A small network was shown many inputs. Here are its activations along a few directions, one row for each input.
In each table, some parts of the input vary, and every possible input appears once, in random order.
Descriptions start from the smaller parts, as in this example, which fits no table here: one of 2 separate values, together with either a single point or one of 11 places around a ring or (one of 6 places along a line, together with one of 8 places around a ring).
Shared parts are said once, and a part with two or three values counts as separate values.

Other details of the inputs vary at random and push rows far along two fixed directions, the same in every table; ignore that.

Table:
R1: 0  -1  -15  19  0  0  14  6  -10  -16  10  -13  21
R2: 2  0  7  17  -18  24  3  11  -18  -12  -2  -10  5
R3: -7  4  1  17  -17  18  1  -1  -23  2  -10  -5  3
R4: 16  -14  -8  -44  20  -28  12  7  38  -14  -2  1  6
R5: -5  -2  12  -21  -5  -6  -17  -15  24  22  -19  11  -10
R6: -17  30  12  35  -21  -9  27  8  -25  8  0  0  -14
R7: -12  3  -5  6  3  -19  -13  -29  17  18  5  7  4
R8: -3  0  4  -14  1  14  -19  -8  2  22  -4  14  -16
R9: -7  -5  12  -7  -8  5  -9  -10  22  18  -11  7  -8
R10: -13  2  9  12  -12  13  -25  -17  -7  25  -3  12  -12
R11: -5  17  17  -16  7  -20  15  -1  22  43  2  21  -34
R12: -5  -2  5  13  -18  10  7  7  -27  -12  -17  -11  8
R13: 7  -7  -5  -12  15  -10  -2  -7  26  0  12  1  1
R14: 6  -2  3  7  -11  25  9  18  -17  -19  -4  -11  3
R15: -16  7  -4  14  3  -13  -25  -29  7  19  13  10  -1
R16: -8  2  -8  -2  14  -14  -24  -29  20  26  12  15  -9
R17: -6  5  -8  31  0  4  -4  -7  -22  -10  18  -6  12
R18: -15  3  9  19  -18  8  -11  -15  -8  13  -14  2  -3
R19: -6  2  -11  7  9  -7  -10  -24  12  26  11  8  4
R20: -6  1  -5  30  -2  5  2  -6  -10  -9  18  -12  14
R21: -2  -8  17  -27  -1  -5  -12  -11  38  20  -15  12  -12
R22: -6  0  2  16  -17  22  9  10  -19  -9  -7  -11  7
R23: -10  3  -12  39  -14  -2  15  1  -22  -26  7  -20  24
R24: 6  -4  18  -27  3  -1  -18  -3  19  6  -12  13  -11
R25: -2  -2  18  -11  -7  5  -16  -11  26  15  -6  7  -11
R26: -13  3  -10  33  -6  -4  3  -12  -22  -4  7  -10  18
R27: -7  5  7  19  -10  28  -16  -9  -14  12  2  8  -8
R28: 0  -4  14  -8  -5  10  -15  -10  25  17  -5  7  -14
R29: 29  -17  -21  -43  23  -29  31  32  3  -49  -14  -18  16
R30: 3  -2  0  5  -14  10  9  13  -23  -13  -16  -9  9
R31: -14  0  8  32  -27  19  5  4  -24  -8  -8  -11  10
R32: -4  3  8  7  -17  3  -11  5  -19  -9  -13  -3  0
R33: -10  0  -6  -4  16  -10  -28  -31  22  38  18  18  -10
R34: 0  22  10  -1  -13  -22  39  29  -18  -14  -9  -3  -8
R35: 1  2  -7  1  17  0  -17  -16  13  18  20  11  0
R36: 38  -17  -1  -50  13  3  22  50  -9  -48  -20  -10  3
R37: 36  -15  -20  -43  34  -10  25  40  -4  -49  2  -13  11
R38: 4  -1  6  13  -15  18  6  21  -36  -32  -9  -13  7
R39: -2  -6  16  -8  -3  15  -13  -9  18  19  -1  7  -12
R40: 32  -17  -4  -51  9  -10  18  45  -8  -48  -28  -11  -2
R41: -2  -8  -6  -7  15  -11  0  -13  26  12  10  3  3
R42: -15  27  14  13  -5  -7  12  -5  5  46  8  19  -26
R43: -12  6  -2  36  -11  -1  -2  -9  -9  -13  14  -12  16
R44: -3  3  -19  21  1  1  13  3  -26  -16  6  -15  20
R45: 24  -13  -15  -53  36  -21  1  12  23  -5  4  7  -2
R46: -2  3  0  19  -18  17  -6  8  -33  -7  -7  -2  1
R47: -4  4  -6  21  -2  -7  -3  -3  -15  -21  10  -7  13
R48: -2  -4  8  -9  -6  11  -9  -6  21  24  -6  9  -6
R49: -7  26  5  24  -12  -3  38  23  -33  1  2  -5  -13
R50: 21  -16  -14  -50  33  -15  14  11  36  -5  5  2  2
R51: 0  -3  16  -20  7  5  -30  -20  34  32  -6  23  -25
R52: 26  -16  -8  -49  34  -13  8  13  37  -7  9  1  2
R53: 10  -2  -13  7  9  -8  7  10  -13  -32  6  -11  11
R54: -6  5  -17  20  5  4  -6  -5  -22  -1  16  -2  7
R55: -6  2  -9  23  5  11  -4  -11  0  7  22  -2  7
Each input here is: one of 5 places along a line, together with either a single point or (one of 2 separate values, together with one of 5 places around a ring).
Changing only the place on the line of 5 turns R37 into R17. The same change can be made to R55. Which row results? -> R20
Changing only the place on the line of 5 turns R21 into R9. The same change can be made to R4. Which row results? -> R23
Which other rows does R26 become when the place on the line of 5 takes its other values? List them by row number. -> R7, R19, R29, R44
Which other rows does R16 become when the place on the line of 5 takes its other values? List them by row number. -> R15, R33, R45, R54

Table:
R56: 2  4  4  10  -13  14  13  20  -27  -17  -10  -9  0
R57: -17  5  6  16  -4  2  -18  -30  19  35  9  12  -7
R58: 1  -3  2  -2  -1  -4  -2  -1  5  -8  -2  -2  3
R59: 15  -5  -5  -35  18  -19  12  14  15  -7  -4  3  -3
R60: -22  16  -3  58  -20  15  -7  -13  -39  5  14  -5  10
R61: -3  2  -1  -2  3  -5  1  -7  10  12  2  4  -1
R62: 3  -5  -2  -9  6  3  -5  -4  9  7  2  3  0
R63: 0  -4  -1  -3  -1  -6  -3  -2  3  -7  -4  -2  4
R64: -5  -2  -1  10  -4  7  -13  -9  -4  3  2  1  5
R65: -7  8  1  14  -3  -4  2  -5  -2  7  9  2  0
R66: -10  5  -2  37  -14  14  -1  -3  -27  -12  6  -11  10
R67: 5  -5  -6  6  -5  5  4  13  -21  -30  -4  -13  13
R68: -5  1  0  -8  8  -8  -8  -17  21  25  2  11  -8
R69: -11  6  -2  17  -5  -2  -3  -12  -3  8  3  0  -1
R70: 12  -6  -2  -29  15  -14  10  9  19  -7  -4  1  -5
R71: 18  -11  8  -42  7  1  2  19  14  -7  -17  4  -10
R72: 0  3  1  -5  7  -10  2  -3  10  5  6  5  -5
R73: 0  -4  -1  -4  -1  -5  -2  -1  2  -5  -5  -2  5
R74: 10  -1  -4  -11  10  -3  6  10  2  -5  6  0  0
R75: -8  6  3  7  7  2  -18  -22  16  30  15  15  -12
R76: -2  0  -2  22  -11  10  0  5  -23  -23  1  -12  13
R77: 2  1  6  9  -15  15  10  19  -26  -18  -12  -10  2
R78: -20  7  3  27  -10  3  -16  -27  1  26  6  6  -1
R79: 12  -8  -9  -6  2  1  15  22  -19  -33  -6  -15  13
R80: -19  6  6  28  -13  5  -18  -26  5  23  7  6  1
R81: -2  -1  -2  -9  11  0  -13  -16  18  25  5  12  -9
R82: 1  2  -2  -3  7  0  -4  -4  5  13  9  7  -2
R83: 3  -5  -1  -7  6  3  -5  -3  11  5  3  3  -2
R84: 8  0  -4  -14  9  -14  10  9  3  -9  0  -1  -1
R85: -4  5  11  -5  -7  1  2  -1  7  16  -9  7  -14
R86: -6  4  -2  22  -4  9  -1  -4  -12  -2  7  -4  3
R87: 22  -13  -7  -21  6  -1  18  32  -11  -44  -8  -16  14
R88: 3  0  -8  12  -4  7  12  13  -23  -19  1  -12  12
R89: -20  16  15  25  -17  7  -10  -17  -3  33  2  13  -14
R90: 12  -5  -11  -5  4  -1  17  22  -20  -33  -4  -15  9
R91: 9  -2  5  -8  -12  1  22  29  -19  -29  -19  -13  2
R92: -2  -2  -1  6  -7  -1  2  2  -5  -9  -3  -6  10
R93: -1  3  1  -13  10  -11  -4  -10  22  23  6  12  -8
R94: -3  2  0  0  3  -4  1  -7  12  11  4  3  -3
R95: -7  -1  1  1  6  3  -20  -23  17  26  6  11  -9
R96: 17  -10  -3  -41  24  -8  2  6  30  6  0  8  -9
R97: 0  -2  0  -1  1  -5  3  -1  5  -5  -1  -3  1
R98: -3  -1  -2  3  -1  -5  -1  -5  1  -1  -2  -2  1
R99: 6  -5  -6  6  -6  7  7  15  -20  -27  -3  -13  16
R100: 13  -11  -1  -42  18  -15  3  3  32  6  -6  7  -5
R101: -14  12  -5  44  -14  10  -2  -5  -33  -5  11  -7  8
R102: 0  0  12  -8  -11  2  0  6  0  -1  -14  1  -5
R103: 14  -4  10  -43  15  -4  0  11  23  15  -8  15  -21
What is each input in this table made of? -> one of 2 separate values, together with one of 4 places along a line, together with either a single point or one of 5 places around a ring
Changing only the choice among 2 separate values turns R62 into R100. The same change can be made to R95. Which row results? -> R98
Which other rows agree with R93 in the choice among 2 separate values and the place on the line of 4? List them by row number. -> R59, R65, R72, R84, R89
Which other rows does R96 become when the place on the ring of 5 takes its other values? List them by row number. -> R81, R86, R88, R90
Which other rows does R80 become when the place on the line of 4 takes its other values? List them by row number. -> R57, R65, R94

Table:
R104: 8  -2  1  -14  10  0  -14  -1  12  5  4  9  -8
R105: 15  -10  -4  -33  13  7  3  16  7  -6  -7  1  -7
R106: 1  15  -2  17  -10  -8  30  22  -27  -16  0  -9  1
R107: 3  13  1  4  -10  -7  36  34  -29  -25  -7  -11  0
R108: -1  15  -12  20  3  -17  32  14  -24  -20  11  -13  10
R109: -21  22  0  47  -16  -5  10  -9  -25  15  16  -1  -1
R110: 10  -11  -10  -23  18  -20  8  -1  24  -19  1  -6  9
R111: -2  -5  -6  18  -11  -6  12  8  -16  -32  -2  -19  16
R112: 11  -10  -15  -27  21  -22  2  0  12  -14  -2  -1  11
R113: 3  -5  7  -16  1  7  -3  1  20  11  -1  5  -2
R114: -6  6  -11  32  2  4  -6  -6  -22  -15  18  -7  15
R115: 24  -11  10  -43  10  2  5  27  4  -20  -17  2  -12
R116: -10  -1  19  -2  -13  5  -13  -16  20  21  -14  8  -14
R117: -15  8  -2  45  -12  11  -17  -14  -26  2  18  -2  6
R118: -6  -2  -6  7  12  -1  -10  -23  24  20  18  5  8
R119: -9  -3  -3  0  3  -10  -20  -23  11  21  2  11  -1
R120: -12  0  11  -1  -9  0  -15  -18  22  19  -5  7  -8
R121: 2  0  -7  12  -12  -2  5  11  -28  -26  -11  -12  15
R122: -4  -4  -6  1  11  7  -17  -18  11  24  13  8  -6
R123: 10  -5  8  2  -16  17  21  30  -22  -31  -16  -17  11
R124: -4  -1  11  -5  -2  21  -16  -11  7  28  -6  12  -18
R125: -10  4  10  21  -25  11  -4  1  -29  -5  -18  -5  4
R126: -2  0  -4  0  6  12  -17  -15  11  25  7  11  -10
R127: 23  -14  -21  -35  33  -8  11  14  11  -20  5  -6  7
R128: 23  -14  -4  -36  13  -4  15  22  19  -18  -6  -4  5
R129: -21  9  3  46  -26  8  -9  -18  -13  1  2  -7  8
R130: 0  11  17  -16  -1  -7  15  9  9  21  -11  12  -24
R131: -10  1  6  -5  -5  -1  -21  -17  9  23  -8  13  -6
R132: -5  -4  1  4  4  3  -11  -18  21  23  13  7  2
R133: 5  -2  6  -18  6  4  -14  1  10  6  0  10  -10
Changing only one part turns R114 into R133. The same change can be made to R108. Which row results? -> R107
What is each input in this table made of? -> one of 5 places along a line, together with either a single point or one of 5 places around a ring
Which other rows does R119 become when the place on the ring of 5 takes its other values? List them by row number. -> R111, R117, R122, R132
